A small network was shown many inputs. Here are its activations along a few directions, one row for each input.
Each table varies a few parts of the input and shows all the possible inputs, shuffled.
Descriptions start from the smaller parts, as in this example, which fits no table here: one of 6 places along a line, together with either a single point or one of 11 places along a line or (one of 3 separate values, together with one of 5 places around a ring).
Shared parts are said once, and a part with two or three values counts as separate values.

Other details of the inputs vary at random and push rows far along two fixed directions, the same in every table; ignore that.

Rows:
r1: [ 26  59 -34 -15 -22 -23  37 -36  29  22  34]
r2: [ 15  77 -33 -24 -41   0  21 -27  19   7  26]
r3: [-76 -34  15 -27 -14  -1   2 -13 -41  10   7]
r4: [ 75   6  -5  17  31 -15  -3  71  36   9 -55]
r5: [-73 -30  25   2  -5  12 -15 -28 -42 -16  25]
r6: [-45 -58   5  -4 -24 -18   5 -23 -38  12  30]
r7: [ -6 -92  67  16  38  33 -64  63 -28 -18 -66]
r8: [-50 -51   5   9  15   2  -4 -41 -40   3  34]
r9: [-66 -32  15  -6   5  23 -16 -33 -49  -7  22]
r10: [ 31  57 -51  -4 -27 -23  35 -36  17   9  31]
r11: [  2  83 -42 -27 -18  -6  32 -27  17   7   8]
r12: [-66 -35  24 -27 -24   0  -2 -15 -45   6  15]
r13: [ 16  60 -42 -16 -11 -24  40 -34  33  26  27]
r14: [ 20  65 -33  13  -2 -11  23 -48  34   0  45]
r15: [ 83  -1  18  29  35  12 -10  51  55  -5 -42]
r16: [ 80   2  12  32  34   2 -17  60  54 -16 -31]
r17: [-71 -37  23  -9  -9  13  -9 -27 -33 -23  25]
r18: [  6  81 -47 -17 -27  -4  29 -27  13   2  11]
r19: [ 68  21  27  14  25  32 -20  58  47 -15 -55]
r20: [   5 -107   36   31   29  -11  -33   83  -31   -2  -59]
r21: [ 87   2  10  27  42  10 -26  43  47  -2 -46]
r22: [-61 -36   7 -15 -30   0  -4 -16 -57  -7  12]
Each input here is: one of 2 separate values, together with either one of 5 places around a ring or one of 6 places around a ring.
Q: The inputs of r1 and r12 match in every part but the choice among 2 separate values. If r14 is changed in the same way as r1 into r12, which row does it become?
A: r5
Q: A walk changes only the place on the ring of 5. It starts at r19 and steps to r17. List the rest of the walk in order.
A: r5, r9, r7

Rows:
r23: [-34 -49  18   1  17   3 -17  32 -30  -3 -29]
r24: [-23 -57  39   7  21  18 -24  14 -13  -6 -14]
r25: [ 45  66 -54  13  -8 -23  42 -29  30  24  45]
r26: [ 56  35  -1  18  33   6  -9  51  36  -8 -44]
r27: [-62   3  -6  -9 -26   1  15 -60 -19 -13  54]
r28: [-52   0  -3 -20 -20   8  10 -74 -25   4  46]
r29: [-68   8  -3 -15 -25  -7  23 -53 -21  -7  49]
r30: [ 26  91 -51 -17 -16  -6  27 -30  20   8  10]
r31: [ 19  90 -37 -18 -25  -7  31 -19  39   1  25]
r32: [ 84   4 -11  23  29 -23  -5  48  42   8 -19]
r33: [ 83  -1  -8  15  14  -8  16  43  48   4 -41]
r34: [-57   3 -26 -16 -25   1  14 -63 -41   2  35]
r35: [-16 -53  36  12  -2  10 -30  23 -27 -18  -7]
r36: [-61   7 -10 -26 -42  -9  19 -48 -35   1  43]
r37: [-18 -53  22  14  16  12 -30  15 -35 -13 -21]
r38: [ 58  30   9  -2  22  10  -9  54  45   8 -43]
r39: [-15 -57  33  -2   3  16 -26  18 -27   4 -20]
r40: [ 62  30  -4  23  32  14 -17  44  38 -14 -39]
r41: [-21 -52  35 -10   5   7 -21  25 -29   8 -25]
r42: [-17 -54  30   6 -12   8 -26  30 -31 -11 -13]
r43: [-28 -52  42   1  22  10 -16  21 -15   0 -18]
r44: [ 39  63 -48   0 -13 -40  33 -42  48  20  26]
Q: What is each input in this table made of?
A: either one of 4 places along a line or (one of 3 separate values, together with one of 6 places around a ring)
Q: Which other rows does r35 become when the choice among 3 separate values takes its other values? List them by row number.
A: r28, r37

Rows:
r45: [-14 -27  42  12  16  27 -23  19 -12 -17 -30]
r46: [ -3 -53  14   8  27  -1 -13  24 -15   6 -28]
r47: [-13 -51  23   7  22  -7  -8  34  -6   1 -22]
r48: [-35 -15 -15  -8 -18  -8  14 -62 -26  11  40]
r49: [-12 -38  17  -3 -13  18 -13  38 -16 -14 -40]
r50: [ 70  47 -11  14  19 -10   6  51  55   1 -28]
r51: [ -8 -31  34   4  16  24 -25  22 -11 -30 -24]
r52: [-48 -15  -3 -15 -20 -12  22 -52 -12   9  44]
r53: [ 43  81 -47   2 -25 -14  30 -37  35   5  38]
r54: [ -1 -54  29  17   2  -7 -17  34 -13  -5  -8]
r55: [-52  -3 -17  -6 -17 -19  24 -42 -24   1  41]
r56: [-65  22  -1 -13 -13  14   1 -53 -24  -1  28]
r57: [ 25 102 -35 -22 -15  15  14 -36  37 -12  31]
r58: [ -5 -46  12  20  13  -9 -15  37 -22  -6 -18]
r59: [ 70  62  -4 -12  -3  -6 -18  46  42   2 -50]
r60: [  0 -59  30   7  15   1 -15  22  -5   7 -17]
r61: [ -9 -53  20   6  26  -3 -10  28  -9   6 -26]
r62: [ -5 -54  33  12   6  -6 -14  34  -5  -2  -9]
r63: [-51  17  -4 -33 -30   9  24 -35 -40  14  31]
r64: [ 82  44 -24  21  20  -6  -2  43  39  -1 -31]
r65: [-43  -7 -25  -9  -7 -12  20 -57 -29  10  32]
r66: [ 64  67  -5   5  14  28 -25  49  46  -7 -29]
r67: [ 47  79 -50   0 -21 -11  28 -44  33   7  35]
r68: [-38 -17 -12 -14 -15  -5  18 -63 -19  14  39]
Q: What is each input in this table made of?
A: either one of 3 separate values or one of 5 places around a ring or (one of 2 separate values, together with one of 8 places around a ring)
Q: Which other rows does r60 become when the place on the ring of 8 takes its other values? List them by row number.
A: r48, r52, r53, r54, r62, r67, r68

Rows:
r69: [-45 -36  -1  -2  -8  -7   3 -26 -37   5  24]
r70: [ 23  -5  22   7  -6  10 -21  44   4 -13 -21]
r71: [-62 -19  15 -12  -5  14  -4 -22 -31  -9  19]
r72: [ 27 -16  12   7  14  -5 -11  38   8   7 -24]
r73: [ 25 -18  10   8  14  -8  -7  37  12   1 -27]
r74: [ 41 103 -33 -14  -8  13  24 -15  45   1   1]
r75: [-50 -37  -2  -4  -9 -14   8 -24 -32   3  18]
r76: [ 27 -22  15  12  15  -2  -8  31  18   0 -23]
r77: [-58 -19  14  -8  -5   9 -13 -31 -32  -9  17]
r78: [ 27 -18   5  17  14  -4 -10  36   7  -4 -25]
r79: [ 54  86 -45  -4  -7 -12  26 -14  44  13  13]
r80: [ 33 -19  12  17  17   3 -14  30   7   0 -18]
r81: [-27  80 -44 -36 -36   7  33 -83   3   3  43]
r82: [-45 -39  10  -7  -7  -6   5 -31 -26   9  25]
r83: [ 31 -22  10  19  17   1 -10  30  11  -7 -21]
Q: What is each input in this table made of?
A: either a single point or one of 4 places along a line or (one of 2 separate values, together with one of 5 places around a ring)
Q: A walk changes only the place on the line of 4. It starts at r81 and steps to r74. List the rest of the walk in order.
A: r71, r77
Q: Which other rows does r73 become when the choice among 2 separate values takes its other values? List them by row number.
A: r72

Rows:
r84: [  1  51 -42 -23 -12 -22  40 -55  21  29  33]
r85: [ -59 -104   32   20   23   15    3  -33  -43    0   23]
r86: [-39  -3   1  -8   3  10 -11  -5 -34   2  -2]
r87: [ 65   7  -1   3  12 -11  -1  38  30  23 -31]
r88: [ 14 -37  21  20  26 -14  -9  56   8   0 -24]
r89: [-62  11  -5 -35 -16   5  13 -53 -23  13  24]
r90: [ 31 -69  35  34  23  -8 -31  84 -11  -5 -35]
r91: [-39  -6   7 -20 -12  10   4 -18 -10 -10  -4]
r92: [ 35 -66  36  24  12  -8 -26  75  -2   2 -30]
r93: [-75 -67  34   0   6  16 -36 -33 -48 -19  22]
r94: [ 21 -66  30  21  44  -9 -28  75  -8  10 -58]
r95: [ 37  41  -3   2  11  13  -5  35  32 -17 -43]
r96: [ 15 -21  -8  10   7 -13  -4  16 -17  14  -5]
r97: [ 35 -53  18  13  15  -7 -23  53 -11  17 -34]
r98: [-10  -3  -3  -5  -4 -20  21 -10  13  11  21]
r99: [  6  -2 -23  -4 -25 -15  20 -26  -2   4  17]
r100: [ 52  77 -27   4   0  13   3  19  38 -17 -26]
r101: [-18  28  -5 -15   6   8   0  -8  -5   5  -7]
r102: [ 59  78 -16   4  22  22  -3  -7  55 -14  -4]
r103: [-76 -72  25  -4 -16  13 -19  -8 -70 -21  -1]
r104: [ 13   2  10  -9  -5  15 -19  21 -11   7 -18]
r105: [ -1  13 -29   3   5 -17  15 -15  -7  17  12]
r106: [-13  13   8   4   1  10  -9  21  -5 -12  -1]
r107: [  8  44 -41 -18 -32 -20  44 -57  22  10  32]
r108: [-12  19   5 -12 -24  10   0  -6  -6  -4  20]
r109: [ -1   8 -30   8  -6 -17  20 -17   0  -3   8]
r110: [-34  42  -7 -15  -9   3  14 -23   2  -7  23]
r111: [-16 -71  34   6   1 -14  -8  29 -17   8  -3]
r112: [ 41  22  13  17  29  44  -3   7  33 -13 -16]
r113: [ -3  11 -35   1 -21 -17  25 -34  -9  -2  24]
r114: [ 74  47 -24  19  30  -4   7  -3  58  -2   1]
r115: [-13   5  11   1 -10  11 -11  15 -16 -12   7]
r116: [-58   2  12 -26 -31   5  12 -38 -20   0  36]
r117: [-52 -45  10  10  -9 -18  -3 -57 -29   4  43]
r118: [-61  22 -22 -26 -29   6  11 -63 -45   7  43]
r119: [  3 -22  26  -8  -6  16 -16  28  -3 -12 -34]
r120: [ 62  62 -39   7   7 -16  26   7  53   0 -16]
r121: [  5 -32   9  23  15 -15  -7  40  -5  -1  -7]
r122: [-66   3   9 -26 -21   4  13 -38 -15  -2  33]
r123: [ 77  48 -25  21  20  -9  -5  -3  57  -2   6]
r124: [ 16 -30  38  -6  14  17 -33  54  -8   6 -48]
r125: [ -1  59 -30 -22 -39   9  20 -46   7  -7  23]
r126: [ 41   8 -11   3   6 -13  13  17  37   2 -24]
r127: [ -1  41   3   2  -7  10 -12 -34  11  -9  19]
Q: What is each input in this table made of?
A: one of 2 separate values, together with either one of 4 places along a line or (one of 3 separate values, together with one of 6 places around a ring)
Q: The inputs of r101 and r94 match in every part but the choice among 2 separate values. If r118 is changed in the same way as r101 into r94, which row does it become?
A: r96
Q: The inputs of r116 and r111 match in every part but the choice among 2 separate values. If r115 is changed in the same way as r116 into r111, which row does it become?
A: r90
Q: Which other rows does r99 become when the choice among 2 separate values takes its other values? List them by row number.
A: r125
Q: Which other rows does r104 become when the choice among 3 separate values takes its other values? List them by row number.
A: r108, r125
Q: Which other rows does r109 become when the choice among 2 separate values takes its other values? List them by row number.
A: r100
